A small network was trained on made-up records. Each row is its average activation on records with the value named, seen along a few directions.
Related values have similar rows: they may be neighbours, one step apart, or belong to one group.
(in the rows, 500 means zero)
Strong random noise was added to every row along 6 fixed directions; ignore it. To show where, here is one row again and again, with new noise each time:
[310 425 224 377 398 590 635 237 574 776 661 453 604 587 646 528 600 472
 457 618 361 216]
[350 580 144 259 513 526 500 171 423 682 500 298 457 501 520 785 594 343
 377 679 585 468]
[296 358 391 399 269 479 617 413 331 697 660 633 558 703 425 665 265 544
 279 472 492 697]
[383 277 537 542 394 376 539 600 520 541 701 657 670 767 381 487 253 594
 448 396 490 513]
[618 532 805 615 527 535 444 620 506 267 351 616 449 322 443 358 638 396
 556 430 374 657]
[331 496 188 388 480 486 484 330 503 828 554 458 537 689 660 589 418 459
 386 611 593 394]
[511 502 482 593 390 539 445 471 473 694 370 566 454 582 601 521 401 453
 334 508 558 646]
[354 539 468 215 644 366 477 452 326 248 601 459 493 429 236 696 551 368
 537 521 533 672]


FURI, 11 values:
nuz: [598 540 487 455 401 657 569 209 447 399 386 319 409 263 343 767 737 326
 401 586 404 574]
matef: [556 575 456 474 388 701 637 371 471 538 495 429 426 303 581 486 672 566
 524 533 355 404]
tir: [410 621 542 286 580 478 553 600 259 411 551 625 422 470 451 515 393 543
 504 460 526 728]
datut: [536 507 438 532 291 680 672 368 490 637 511 447 470 442 562 570 506 600
 387 517 403 447]
gevo: [541 606 532 644 472 589 490 663 495 710 402 597 364 404 887 189 528 669
 568 510 496 509]
nifa: [402 577 315 305 602 339 381 397 293 504 431 414 403 571 382 824 389 343
 354 600 749 787]
kena: [552 493 509 571 472 449 385 519 463 563 362 512 457 613 465 605 364 441
 357 483 667 704]
keto: [332 557 392 330 425 541 598 521 347 744 597 674 488 627 668 473 298 582
 376 497 508 602]
ladi: [602 530 623 576 526 673 577 457 655 422 462 517 530 333 601 285 784 447
 653 515 251 229]
sur: [509 542 479 596 462 489 495 625 449 667 471 534 418 514 701 390 368 685
 499 477 596 555]
rad: [475 625 220 312 791 362 406 459 559 408 588 182 502 465 459 610 579 535
 703 602 719 222]
The values of FURI form a line.
- Going along FURI from nifa by way of its neighbour kena, in what order are nuz, datut, gevo, ladi met? => nuz, ladi, datut, gevo
- Which values are neighbours of rad? Give them in the order they are listed. => matef, sur

DOV, 11 values:
luf: [479 499 564 468 465 512 616 599 444 426 551 548 489 417 499 422 538 603
 546 448 432 527]
tubem: [589 622 434 588 653 387 302 666 519 577 369 361 395 539 604 477 386 590
 564 507 798 533]
rerak: [629 431 584 552 660 361 396 613 637 160 572 332 583 500 193 576 494 542
 654 447 594 374]
povu: [314 509 527 308 417 514 569 446 239 559 542 729 440 494 490 552 434 421
 373 510 412 821]
nifu: [266 644 449 136 585 491 588 566 192 464 641 666 436 503 506 523 429 471
 481 506 477 709]
laso: [458 386 579 588 145 768 769 315 562 642 576 639 590 413 639 375 659 506
 389 465  92 386]
fodu: [470 435 248 484 510 265 372 546 423 632 548 274 481 755 344 806 131 697
 384 508 959 659]
res: [542 422 559 735 497 466 381 474 650 647 382 612 539 600 680 332 529 391
 506 525 476 417]
tibu: [397 709  82 278 476 699 508 145 399 925 382 376 360 484 801 680 558 358
 296 732 559 469]
dem: [742 626 460 542 669 533 402 360 685 283 321 123 465 318 348 696 725 374
 590 564 613 274]
nefi: [438 323 635 564 248 507 603 498 375 531 551 747 543 601 372 554 348 496
 316 404 384 776]
The values of DOV form a line.
- Going along DOV from fodu by way of its neighbour tubem, in what order are luf, povu, nifu, nefi met? => luf, nifu, povu, nefi
- Fewest steps between tibu and rerak? => 3
